These are the activations of a small neural network, seen along a few directions. Each row is one input.
In each table, some parts of the input vary, and every possible input appears once, in random order.
A made-up example of a description, with smaller parts first: one of 6 places along a line, together with either a single point or one of 9 places around a ring or (one of 2 separate values, together with one of 8 places around a ring).
Shared parts are said once, and a part with two or three values counts as separate values.

Other details of the inputs vary at random and push rows far along three fixed directions, the same in every table; ignore that.

A family of inputs:
row 1: [-23 -13   8   9  10 -11  36  17  13  -4 -17   8  22]
row 2: [ 11  -2  -1  -1  18   9 -11 -21  15 -17  20   5   5]
row 3: [ 15  12   9 -12  12  18 -13   1  15  -8  20   6  -8]
row 4: [  2   4 -28 -14  17   9  -7 -18  11 -16  16  -9   5]
row 5: [ 29 -12 -11  11  -2 -26  43  -4 -17  22  33  13   6]
row 6: [ 13  12  14  -6  14  13 -25  -9   2   6  20  21   4]
row 7: [-12 -31   4  -2  11 -11  31  13   7  13 -13   1  27]
row 8: [  7  15   5   5 -25  -5  46  24 -15 -18  32  21   5]
row 9: [-13   0  -6 -19  10 -20 -20  -2   8 -14  25   8 -45]
row 10: [ 19   1 -23  -2  -7 -19  48   9 -12  -8  23  20  20]
row 11: [ 18   5  10   7 -17   0  42  21 -20  -1  34  26   0]
row 12: [-39 -15 -10  28   2   1  29  21   3   6 -12   3   4]
row 13: [ -6  24  15  -3   6  10 -26  -5  -5 -15  25  11  11]
row 14: [ 57   9  -3   9   3   8 -37 -30 -23 -28 -38  -4 -22]
row 15: [ 10  -2  20  -3  -7  -6 -38  -5  -4  -6 -80 -50 -18]
row 16: [ 64   2  -3   4 -47 -13   8  -9 -55  -4 -28  17  -1]
row 17: [ 20   8  -1 -24  15  14 -15   4   9   0  20  -1  -1]
row 18: [  3  10  -7   6 -28  -4  41   2 -14   2  25  33   9]
row 19: [  9   8  14  -7   5  12 -23 -15   7  -2  22  16   8]
row 20: [-41  -8  -4  -3  14  12 -27  15  21  26 -31 -11   8]
row 21: [  0  15 -31 -12   0  19 -15   7  19  -3  17  -8 -15]
row 22: [ 23 -17  19  27  -7  -6   4   2 -39 -10 -67  -5  -6]
row 23: [ 12   1   9  -8   4  -5 -26 -23   1  18  28  -4   7]
row 24: [-27 -20 -26  11   5  -5  30  22  12  18 -18  -1   9]
row 25: [ 15   1   5 -14   3   0 -14 -14  13   5  28 -18  -6]
row 26: [  6  12  20   0  14  14 -29  -6 -10   2  27  17   6]
row 27: [-31 -17  -3  10   5  -3  40   8  13  -1 -17   3  14]
row 28: [  5  16   3 -10   6  -8 -25 -17   3  10  25  -5   8]
row 29: [-39 -11  -3   1   9   5 -16  12  33  26 -25 -37 -13]
row 30: [-12 -20  24   4   5 -19  15  12  -5  49  -5   4  18]
row 31: [ -7  19 -16   5  -1  18 -25  -6  12   3  17  14  -9]
row 32: [ 13 -17 -22  31 -22 -19   6  -6 -22  12 -68 -27 -23]
row 33: [ 11  -2   6   9 -35   3  15   7 -17 -18 -73 -15 -19]
row 34: [  2  13 -17 -25   2  17  -8  -3  15 -14  18 -12  -4]
row 35: [-42  -9  22   5  33   6 -13   8  18 -14 -26 -16  18]
row 36: [ 42  16 -13  -5 -25   3 -33 -31 -18 -20 -31 -38 -36]
row 37: [ 28  -2   0  -1 -17 -17  42  10 -12  24  35  10  -3]
row 38: [  4   8  16  -7   3  18 -15  -3   6 -19  28  -3  -3]
row 39: [ 15 -11  34  21 -30  -4  -8   1 -43  -3 -62   0   1]
row 40: [-11 -17  19  -7   7  -6  17  25  -5  36 -12  16  27]
row 41: [  2  23   8  -8   6   8 -22  -8   8 -11  18  15   9]
row 42: [ 20  -1 -12 -13  30   7 -15 -11   5  -2  18   2   8]
row 43: [ 15  -9  -6  -3  18  -8 -14 -29   9   4  26 -15   3]
row 44: [ 36  -1  -8   9 -43 -47   1  -9 -61 -10 -24  31 -49]
row 45: [ -4  12 -20   4  -2   1 -27 -15   6  23  23  -6 -11]
row 46: [-51  -3   8   8  10  23 -17  24  25   1 -25 -22 -10]
row 47: [ -2  10  -7  -8   0  -1 -20 -25   3  13  25 -10   0]
row 48: [  8   6 -18  -6 -26  -8  39   6 -19  10  25  25  16]
row 49: [-27 -16  31 -10  16  15 -12  12  33   1 -27 -16   6]
row 50: [ 37  25 -22   9 -27  21 -37 -12 -10 -30 -39 -14 -45]
row 51: [-43  -5   6  22 -11   4  15  26  -4  21  -9  13   8]
row 52: [ -3 -17 -22   5  -4 -48  38   2 -18  -5  30  35 -30]
row 53: [  9  19  -7 -26   7   9 -13   5  15 -17  18  -7   4]
row 54: [  8   6 -12  -5  20 -11 -13 -22  11  -5  23 -16   4]
row 55: [-43 -13  -9  13  25  13 -12   7  34   4 -34 -13  -2]
row 56: [  4  -1   5   5  18  10 -15 -18   2 -21  26   1   6]
row 57: [ 16   4  -1 -25   6  13 -14  -2  14  -8  21  -6   3]
row 58: [-22  -7  13  -9  -1 -12  20  25   0  19 -15  11  32]
row 59: [-49  -5  22  -4  12  21 -10  14  22  -9 -24 -26   1]
row 60: [-38 -17   4  16   4  -1  37  11   0  -5 -11  -1  15]
row 61: [-41  -7  20  10  -9   2  23  16  -7  10  -8   9  19]
row 62: [ 14  15  -2  -1 -25  -7  49  20  -2 -14  25  24   4]
row 63: [  1   1 -22  -3  14  -4  -8 -31  11  -2  23 -21  -4]
Each input here is: one of 3 separate values, together with either a single point or (one of 4 places along a line, together with one of 5 places along a line).
- Changing only the choice among 3 separate values turns row 2 into row 19. The same change can be made to row 60. Which row results? => row 61
- Which other rows does row 26 become when the choice among 3 separate values takes its other values? List them by row number. => row 11, row 22
- Which other rows does row 58 become when the place on the line of 4 takes its other values? List them by row number. => row 13, row 28, row 41
- Start at row 29 and move only the place on the line of 5, one step at a time. The first step leads to row 36. Which rows follow, in order? => row 15, row 25, row 37

A family of inputs:
row 64: [ -1 -18  -5  11  -7  -9  27   8  -1   9 -36 -17   0]
row 65: [ -2 -15  -3   0 -12  -9  27  13  -3   6 -36 -19   0]
row 66: [-34  -3  -9   0  16   1  -1   4  26  18  29  -3  -6]
row 67: [ -4  22  13  -3  12  22 -49 -16   1 -22  13   2  -6]
row 68: [ 15  16  -5   0  -8   5  45   4  -8 -15  72  35  24]
row 69: [ 44  -2  20 -19  25  -5 -53 -39  -8  12   3 -15  12]
row 70: [ 12   3   4   1 -11   5  37  12 -11  -7   9  20  17]
row 71: [ 11  13  14 -12  24  21 -37 -17  12 -36   9  -3   3]
row 72: [ 56  18 -15   3 -27   8 -10 -11 -29 -26 -18  -5 -11]
row 73: [-13 -11 -23  -5  29  -7   8 -13  23  -4  35  -1   5]
row 74: [-35  11  12 -11  27  10   4   9  29  -5  82  35  15]
row 75: [ 25  20   2 -12   9  24 -39 -16   5 -26  -7 -14  -4]
row 76: [ 23  13 -11 -12   3  22 -39 -21  10 -18  -6 -22  -8]
row 77: [ -1   7   6   6 -19   2  26  15 -17   1  12  30   2]
row 78: [-15 -11  -1   6 -20 -13  16  17  -9  15 -33  -9 -14]
row 79: [-12  -3  17  10 -19  -2  12  23 -12   8 -35   6  -2]
row 80: [-48 -18   0   4  26  -8 -15   5  24  16 -22 -16  -7]
row 81: [ 52   8 -31   9 -15 -12  -4 -27 -26 -25 -19 -11 -24]
row 82: [  6  -6 -30  14 -12 -25  29  -6 -17   0  26  21 -17]
row 83: [ 11  12 -12   7 -27  -3  24  15 -18   3  27  24  -3]
row 84: [-29 -29  44 -10  33 -18 -29  -1  10  52 -12  -6  23]
row 85: [-15  -6   0  10 -22 -11  14  14  -6  16 -35  -4  -7]
row 86: [-45 -11  13  -3   9  11 -18  14  26  19 -21 -15   2]
row 87: [ -2 -10  -2   5 -14  -7  25  11   0   8 -38 -14   8]
- What do these inputs look like to the network? => one of 2 separate values, together with either a single point or one of 11 places along a line
- Changing only the choice among 2 separate values turns row 74 into row 71. The same change can be made to row 83. Which row results? => row 72
- Which other rows does row 84 become when the choice among 2 separate values takes its other values? List them by row number. => row 69
